Small tables with named rows and columns. After each table, cells are looked up by row and column.

Gugibu =
fields: Les, Zigado, Pogego, Gofalat, Lipemor, Nulale, Vob, Bupove
Mub: [136, 43, 80, 58, 121, 99, 101, 95]
Til: [170, 214, 31, 89, 147, 240, 135, 104]
Nep: [125, 169, 168, 192, 147, 139, 135, 175]
Bif: [110, 157, 201, 114, 99, 112, 221, 105]
Kedasi: [65, 101, 199, 164, 120, 73, 194, 181]
Bevutuv: [66, 69, 139, 68, 106, 84, 209, 117]
Kipo: [155, 174, 155, 145, 134, 147, 147, 125]
Kimina: [176, 214, 203, 244, 153, 151, 105, 172]
Bipafa: [187, 178, 176, 164, 132, 147, 118, 114]
Mafade: [236, 164, 175, 130, 117, 143, 90, 55]

Bupove of Nep: 175
Zigado of Bipafa: 178
Lipemor of Til: 147
Zigado of Nep: 169
Pogego of Kedasi: 199
Gofalat of Kedasi: 164
Zigado of Bif: 157
Les of Nep: 125
Gofalat of Mub: 58
Vob of Bif: 221
Les of Bipafa: 187
Zigado of Kedasi: 101
Vob of Mafade: 90
Gofalat of Nep: 192

Pimak =
	Kosul	Nop	Fif	Duvunaf	Pada	Peteguz	Zona	Zulebi	Rup	Dorev
Luz	1.91	4.13	6.31	4.86	7.26	7.82	6.89	3.20	5.77	4.57
Pezuzat	4.33	6.63	5.85	4.28	9.31	5.08	3.96	4.06	3.90	6.34
Keb	7.26	4.09	6.33	4.89	5.96	4.15	6.05	5.42	4.55	4.70
Gepi	6.55	4.62	5.31	4.19	5.02	4.46	4.79	5.59	3.21	5.69
Mada	3.66	2.48	2.64	7.12	5.60	5.04	6.26	6.65	3.54	6.42
Desodi	7.14	4.64	8.21	4.16	5.00	5.70	3.09	4.97	5.84	7.29
Gudisa	5.84	5.25	5.06	5.87	5.12	5.71	8.22	4.69	4.18	4.44
Butag	5.98	3.68	6.45	2.72	6.44	6.38	4.02	6.19	5.97	4.13
Beg	5.50	5.00	6.69	8.62	7.81	3.26	5.28	0.97	6.80	4.63
Kiba	5.91	6.68	4.67	4.90	4.53	5.09	7.29	4.71	6.18	4.77

What is the Dorev of Gudisa in Pimak? 4.44
What is the Duvunaf of Keb in Pimak? 4.89
What is the Pada of Beg in Pimak? 7.81
What is the Kosul of Desodi in Pimak? 7.14
What is the Zulebi of Mada in Pimak? 6.65
What is the Rup of Kiba in Pimak? 6.18
What is the Fif of Pezuzat in Pimak? 5.85
What is the Kosul of Beg in Pimak? 5.50
What is the Peteguz of Gudisa in Pimak? 5.71
What is the Zulebi of Butag in Pimak? 6.19
What is the Peteguz of Luz in Pimak? 7.82
What is the Dorev of Pezuzat in Pimak? 6.34
What is the Zulebi of Beg in Pimak? 0.97
What is the Duvunaf of Beg in Pimak? 8.62
What is the Zulebi of Desodi in Pimak? 4.97
What is the Dorev of Butag in Pimak? 4.13
What is the Kosul of Pezuzat in Pimak? 4.33

Liniveg:
	Pogepu	Nafofa	Bizi	Vukedaf	Leton	Mok	Lokodiv	Sisofun	Pizo
Bisi	160	106	117	165	179	151	147	107	157
Zur	124	113	102	155	79	93	128	117	115
Naba	169	111	115	167	180	154	116	110	153
Gifilu	112	128	108	137	58	83	141	117	106
Dom	100	105	133	105	120	118	173	143	132
Tir	143	130	136	128	195	175	92	136	145
Nef	150	89	114	155	158	137	121	128	146
Nusuf	116	131	142	118	196	176	118	139	145
Fegono	107	146	127	150	187	175	103	117	136
Vik	78	154	125	113	80	109	122	131	99
Vot	131	131	103	156	72	89	146	101	114
Bil	128	117	116	172	193	167	130	108	151
Bofuli	152	119	127	98	69	85	140	139	117
Sugiger	77	120	111	141	90	105	153	122	113

What is the Leton of Bil in Liniveg? 193
What is the Sisofun of Zur in Liniveg? 117
What is the Vukedaf of Vik in Liniveg? 113
What is the Nafofa of Bofuli in Liniveg? 119
What is the Pizo of Sugiger in Liniveg? 113
What is the Pogepu of Tir in Liniveg? 143
What is the Leton of Naba in Liniveg? 180
What is the Leton of Tir in Liniveg? 195
What is the Nafofa of Naba in Liniveg? 111
What is the Nafofa of Zur in Liniveg? 113
What is the Pogepu of Nef in Liniveg? 150

Rasatod.tsv
	Zot	Gegagop	Dad	Novotar	Diz	Bobok	Sesapup
Dorob	-399	56	-107	-84	290	304	175
Fiduka	-61	-15	540	468	269	37	516
Dun	-597	-190	426	566	8	61	-28
Vapi	105	66	407	-51	41	319	-50
Nas	-164	341	318	487	358	-124	755
Tipeg	-554	244	139	173	175	-369	308
Pof	9	-16	174	45	-180	140	381
Lumeg	17	283	149	-120	-103	-137	742

Dun, Bobok -> 61
Lumeg, Gegagop -> 283
Dun, Dad -> 426
Lumeg, Novotar -> -120
Vapi, Dad -> 407
Pof, Bobok -> 140
Nas, Zot -> -164
Vapi, Sesapup -> -50
Nas, Gegagop -> 341
Nas, Bobok -> -124
Pof, Diz -> -180
Dun, Sesapup -> -28
Dorob, Novotar -> -84

Ditef:
         Bov   Pul   Kup   Laz  Subirit  Digeg  Bibelu
Kuvali  9764   533  5745  6764     6607   2607    4511
Fes     4744  5580  5641  4220     5633   5259    5571
Zekosi  4744  5580  5641  4220     5633   5259    5571
Viz     1046  6814  2220  2816     4781   5259    5653

Viz, Bov => 1046
Viz, Digeg => 5259
Viz, Kup => 2220
Kuvali, Digeg => 2607
Fes, Subirit => 5633
Viz, Pul => 6814
Kuvali, Subirit => 6607
Zekosi, Laz => 4220
Kuvali, Bov => 9764
Zekosi, Pul => 5580
Fes, Bibelu => 5571
Kuvali, Bibelu => 4511

Bug
fields: Rikepu, Tuzusi, Liru, Dumog, Felemas, Fero, Ras, Bel, Zikabog, Pulik
Fesav: [68, 85, 140, 166, 173, 140, 99, 62, 136, 105]
Gavipo: [163, 145, 93, 108, 185, 107, 100, 160, 99, 125]
Vebekev: [187, 159, 79, 102, 224, 102, 89, 182, 89, 128]
Tet: [57, 80, 134, 173, 187, 140, 89, 54, 131, 100]
Nunek: [167, 135, 205, 109, 88, 135, 182, 137, 177, 154]

Fero of Gavipo: 107
Tuzusi of Nunek: 135
Bel of Gavipo: 160
Ras of Tet: 89
Ras of Fesav: 99
Liru of Gavipo: 93
Liru of Tet: 134

Komir:
       Fef  Mavinu  Levumef  Nur
Sikar  203     133      186   37
Bupo   145     158      215  223
Buso   207     141      186   26

Mavinu of Buso: 141
Nur of Bupo: 223
Fef of Buso: 207
Levumef of Bupo: 215
Mavinu of Sikar: 133
Levumef of Sikar: 186
Levumef of Buso: 186
Fef of Bupo: 145
Nur of Buso: 26
Nur of Sikar: 37
Mavinu of Bupo: 158
Fef of Sikar: 203

Table Vorelig
|  | Popivu | Ponugut | Mam | Dapi | Zanoza | Megal | Zevoro | Tono | Vas | Vug |
|---|---|---|---|---|---|---|---|---|---|---|
| Viza | 233 | 320 | 389 | 501 | 213 | 384 | 435 | 408 | 376 | 290 |
| Nel | 287 | 346 | 366 | 408 | 341 | 476 | 450 | 382 | 421 | 260 |
| Vepatu | 930 | 719 | 625 | 760 | 848 | 803 | 542 | 568 | 655 | 674 |
| Miguzes | 932 | 763 | 678 | 718 | 901 | 819 | 598 | 603 | 694 | 729 |
| Fesa | 941 | 774 | 674 | 670 | 905 | 804 | 601 | 598 | 672 | 719 |
| Dekag | 939 | 772 | 681 | 708 | 901 | 812 | 590 | 602 | 682 | 729 |
| Zuno | 938 | 773 | 685 | 714 | 904 | 820 | 581 | 601 | 684 | 730 |
| Lun | 875 | 709 | 667 | 734 | 865 | 864 | 573 | 588 | 715 | 690 |
| Lozir | 937 | 779 | 692 | 721 | 908 | 823 | 580 | 597 | 685 | 731 |
| Doru | 898 | 722 | 672 | 712 | 859 | 852 | 592 | 579 | 698 | 678 |
| Givozer | 951 | 769 | 658 | 706 | 906 | 800 | 588 | 582 | 670 | 699 |
| Pivuko | 302 | 398 | 390 | 440 | 267 | 449 | 531 | 360 | 397 | 211 |
| Liparad | 942 | 767 | 676 | 723 | 897 | 810 | 587 | 603 | 688 | 724 |

What is the Megal of Pivuko in Vorelig? 449
What is the Vas of Lun in Vorelig? 715
What is the Tono of Doru in Vorelig? 579
What is the Mam of Lozir in Vorelig? 692
What is the Ponugut of Lozir in Vorelig? 779
What is the Vug of Lun in Vorelig? 690
What is the Mam of Nel in Vorelig? 366
What is the Megal of Viza in Vorelig? 384
Which row has the largest Megal? Lun

